These are the activations of a small neural network, seen along a few directions. Each row is one input.
Each table varies a few parts of the input and shows all the possible inputs, shuffled.
Descriptions start from the smaller parts, as in this example, which fits no table here: one of 6 places along a line, together with either a single point or one of 11 places around a ring or (one of 3 separate values, together with one of 8 places around a ring).
Shared parts are said once, and a part with two or three values counts as separate values.

Rows:
x1: [-11   6 -42 -28  -4   6 -16 -27 -21  11 -29]
x2: [ 19 -49  48  -2  18 -12 -11  13  -4  -5  19]
x3: [  8  32 -26  -1   2  16   5   9   0  -4 -14]
x4: [-15 -37  62   7   6 -19   0   8  11  -5  34]
x5: [ 11 -42  54  -3  17 -16   1  15  -3 -13  24]
x6: [  4 -72  31 -25  21 -19 -30 -26 -22   5   2]
x7: [ -9 -46  53  11   7 -12  -9   5  12   3  26]
x8: [  8  10   1 -10  -2  12   0  16  -5   1  -7]
x9: [ -4  15 -64  -7  10  -9  -8 -45  -8  -1 -25]
x10: [-15 -21  33   7  -7   0  -7   9   9   9  12]
x11: [-14  49 -13   2  -4   7  21  13   5  -5  -1]
x12: [ 0  7  1 -1 -6 14 -8 11  5  8 -6]
x13: [  5 -22  27   2   0   2 -11  14   2   4   6]
x14: [ 13 -20  26  -6   4   1  -7  16  -6  -1   6]
x15: [ -3 -46  13 -29   4  -5 -27 -22 -26  13 -11]
x16: [ -4 -34  62   2  12 -19   4  16   2  -9  33]
x17: [-17  33 -22  12 -12  14   6   2  16   9  -7]
x18: [-19   8   6   4 -13  11  -2  10  12  13  -2]
x19: [  6 -12  31  -9   1  -4   3  18  -6  -7  12]
x20: [-16  55 -38  27   2  -4  19 -13  28  -6   5]
x21: [-23  45 -15   9 -11   8  15   6  13   1   1]
x22: [ 25 -49   4 -12 -14   1 -12 -11 -27  11  -8]
x23: [  9  51 -44  15  11  -5  22  -7  14 -18  -5]
x24: [  0  15   8 -12  -3   7  10  18  -4  -7  -1]
x25: [  8  40 -49  30   7   2   6 -13  22  -5 -10]
x26: [ 27   8 -69  13  -8  -1   7 -35 -10  -4 -26]
x27: [ 15  43 -50  20  15   2  10  -9  12 -13 -12]
x28: [-10 -18 -14 -34  -5   2 -23 -21 -22  15 -25]
x29: [-9 -6 39 -3 -2 -7  7 18 -2 -3 21]
x30: [  1  40 -18  -5  -1   9  18  14   0 -11  -8]
x31: [-24  19  14  -1 -12   5   8  13   9   4   8]
x32: [-13  24  13  -7  -5   5  14  18   1  -2   7]
x33: [ 11 -49  47   5  13  -9 -16   9   5   0  21]
x34: [  1  32 -27   7  -5  17   2   3   9   4 -12]
x35: [ 32 -77  24  -8   2 -11 -15 -13 -25   5   5]
x36: [-21 -11  41   3  -6  -5   1  13   6   1  22]
x37: [ -6  60 -36  23   9  -7  24  -4  19 -13   2]
x38: [ 21 -23 -21 -16 -21  11  -7  -9 -25  11 -21]
x39: [-10  42 -44  32   0   0  10 -15  29   2  -5]
x40: [ 20  -2 -45 -10 -19  16  -2 -19 -23   6 -29]
Changing only one part turns x39 into x7. The same change can be made to x25. Which row results?
Answer: x33
Changing only one part turns x31 into x20. The same change can be made to x28. Which row results?
Answer: x9
Describe the family of inputs behind these rows.
Answer: one of 5 places along a line, together with either one of 2 separate values or one of 6 places around a ring
Start at x31 and move only the place on the ring of 6, one step at a time. The first step leads to x18. Which rows follow, in order?
Answer: x12, x8, x24, x32
Change only the choice among 2 separate values in x15. List by row number the other rows that result.
Answer: x22

Rows:
x41: [ 61 -27  52  14  26 -16  12  46  -4 -23  20]
x42: [ 21 -42 -79  11   7  -6 -53 -89 -17  21 -47]
x43: [-21 -69  79 -31  14 -26  -9 -10 -18  -2  29]
x44: [-55 -69  80  -4 -13 -26 -29  -4   7  20  19]
x45: [ 39 -33  63  33  -6  30   3  42  16   9  31]
x46: [-22  69 -53  54   8 -25  21 -26  50  -6  19]
x47: [-79  76  -8  -3  15  -7  13   5  31   0  13]
x48: [ 53 -50 -53 -14  48 -28   1 -51 -35 -17 -16]
x49: [-27  58  -6  43  17 -16  28   3  48 -35  14]
x50: [-27  64   3 -61 -10  21   6  34 -23 -10 -12]
x51: [ 30  53 -31 -23 -21  14  18  18 -12   1 -21]
x52: [ 11  34 -59  -2 -63  52  10   9 -30  35 -46]
x53: [-20 -54  70  16 -32  25 -28  35  27  33  24]
x54: [  5 -54 -34 -48  -6  -1 -42 -44 -36  25 -41]
x55: [ 37  38 -66  84  26 -16  35 -14  59 -32  25]
x56: [-33  52 -23 -47 -46  55   6  39 -31  20 -43]
x57: [ 27 -47  63 -23  36 -31  10   6 -32 -37  32]
Describe the family of inputs behind these rows.
Answer: either one of 3 separate values or one of 6 places around a ring or (one of 2 separate values, together with one of 4 places along a line)
Which of the alternatives is x47?
Answer: one of 2 separate values, together with one of 4 places along a line
List by row number the other inputs of the same sort as x51.
Answer: x46, x47, x49, x50, x52, x55, x56
Start at x57 and move only the place on the ring of 6, one step at a time. The first step leads to x41. Which rows follow, in order?
Answer: x45, x53, x44, x43

Rows:
x58: [ -5  68 -18  40  17  -7  22   3  47 -15  17]
x59: [  1 -28  -5 -37 -10  11 -23 -15 -35  25 -25]
x60: [-30  83   1  15 -18  16  13  29  21  -4   0]
x61: [-17  65 -37  -4 -19  19  12  17   5   1 -15]
x62: [ -4  40 -39 -17 -15  21  13   0 -14   7 -28]
x63: [-31 -28  88 -11 -12   3   3  42  13  -1  33]
x64: [ -7 -38  72  16  25 -28  10  23  16 -21  53]
x65: [ 10  22 -56  20   9  -1  20 -28   7  -6 -10]
x66: [  8  48 -54  32  11   0  24  -6  27  -7   0]
x67: [  0 -41  27 -31 -16  11 -27   2 -25  14  -3]
x68: [ 19 -46  48  18  20 -20  -6   3  -1 -10  24]
x69: [ 25 -45 -20  -1  17 -19 -12 -35 -18   8 -18]
x70: [ 17 -58  13   3  18 -15 -18 -20 -14  -6   6]
x71: [-11 -40  57 -20  -7  10 -10  27  -8   1  16]
x72: [ 20 -10 -43   5   7 -10  -8 -33   2  -3 -23]
x73: [  5   8 -33 -28 -26  10 -12  -9 -23  17 -25]
Describe the family of inputs behind these rows.
Answer: one of 2 separate values, together with one of 8 places along a line
Changing only the choice among 2 separate values turns x65 into x62. The same change can be made to x70. Which row results?
Answer: x67

Rows:
x74: [-15 -14  12 -37 -18  16 -15   5 -22  19 -16]
x75: [ 24 -49  24  17  29 -25  -5 -15   2 -14  19]
x76: [-22   1  44 -15 -10   8   1  29   1   6  12]
x77: [ 30 -57  -1  14  25 -22 -11 -29  -7  -5   5]
x78: [  7   8 -17  31  20 -19   8 -17  22 -15   9]
x79: [-23  -3  32 -27 -22  15  -7  24 -11  15  -1]
x80: [  1 -44  35 -43 -16  11 -20  14 -34  14  -8]
x81: [ 29 -64  -6 -12   2  -9 -22 -30 -26   6 -12]
x82: [ -5   9 -35 -22 -15  14 -13 -14 -18  11 -28]
x83: [ -5 -37  55 -33 -20  12 -13  30 -22  12   5]
x84: [-23  62  -3   7 -16  20  22  32  15  -1   4]
x85: [ 13  38 -43  31  21  -8  18 -13  25 -17   3]
x86: [  0 -23 -12 -28  -9   9 -20 -17 -25  15 -20]
x87: [ 17 -32 -20  18  21 -21  -7 -34   0  -3   0]
x88: [ 21  26 -70  -1  -3   8  -1 -31  -9   0 -33]
x89: [ 14 -33 -27  -6   1  -7 -18 -34 -19   7 -16]
x90: [-20  20 -11 -25 -24  23  -7   9 -13  16 -22]
x91: [ 15   0 -45  17  19 -13   0 -33   5  -8  -8]
x92: [-30  31   9 -20 -25  23   2  25  -3  12  -7]
x93: [-22  62 -17 -17 -25  26  14  26  -4   6 -14]
x94: [-12  57   1  29  -1   2  31  25  32 -13  20]
x95: [ 12 -22   5  24  25 -25   1 -21  14 -11  15]
x96: [  5  36 -56 -12 -21  20  -1 -11 -13  12 -39]
x97: [ 18 -58  11 -34 -10   4 -23 -13 -34  13 -16]
x98: [ 14 -40  48  20  26 -28  -2   3  11 -16  33]
x99: [-13  -4  46  16   7  -9   9  20  20  -6  28]
x100: [ -7 -32  65 -22  -6   5  -7  36 -11   3  17]
x101: [  2 -11  27  31  22 -24   6  -1  25 -12  32]
x102: [  2  46 -16  44  16 -10  27   4  38 -22  23]
x103: [  1 -32  67   9   9 -12   1  28   9  -6  32]
x104: [ 22  26 -65  25  13  -6   8 -29  11  -9 -16]
x105: [ -3  19   6  38  19 -17  16   1  34 -17  28]
x106: [ 11  -1 -50  -6  -1   2 -11 -33 -12   3 -25]
x107: [-20  30  23  16   5  -4  21  22  24 -10  22]
x108: [-12  50 -36 -25 -25  28   5  11 -14  12 -33]
x109: [-28  33  20  -2 -15  15  12  30  11   3   7]
Describe the family of inputs behind these rows.
Answer: one of 4 places along a line, together with one of 9 places around a ring
Changing only the place on the line of 4 turns x97 into x86. The same change can be made to x83. Which row results?
Answer: x79
Change only the place on the line of 4 in x87. List by row number the other rows that result.
Answer: x77, x91, x104
Change only the place on the ring of 9 in x108. List by row number the other rows that result.
Answer: x84, x85, x88, x93, x94, x96, x102, x104

Rows:
x110: [  8  -8  -3 -25  -6  12  -4   6 -21   5 -15]
x111: [-18  -1  24 -14 -17  12  -7  18  -3  11   0]
x112: [  3   0  20 -13 -14  15   4  26  -8   3   1]
x113: [-12  -9  -1 -25 -11  10 -13  -2 -17  13 -16]
x114: [  6  71 -59  19  -3   7  23  -4  15  -9 -14]
x115: [ -8 -15  23  13  14 -13  -4  -3  14  -1  19]
x116: [ 24 -22  -5  13  16 -12  -2 -12   0  -9   2]
x117: [ 14 -14  19  16  17 -12   3   5   8 -10  19]
x118: [  2 -23  -2  10  13 -12 -11 -21   4   0   0]
x119: [ 19 -20 -16  -9  -1   0  -4 -13 -17   0  -9]
x120: [  1 -19 -13  -9  -5  -5 -15 -23 -10  10 -10]
x121: [-22  -3  36   3   2  -6   3  14  11  -3  19]
x122: [-1 -1 34  5  3 -5 10 22  7 -9 19]
x123: [-19  66 -58  16  -8  10  17 -12  17   2 -16]
Describe the family of inputs behind these rows.
Answer: one of 2 separate values, together with either a single point or one of 6 places around a ring
Changing only the choice among 2 separate values turns x112 into x111. The same change can be made to x122. Which row results?
Answer: x121
Change only the choice among 2 separate values in x120. List by row number the other rows that result.
Answer: x119
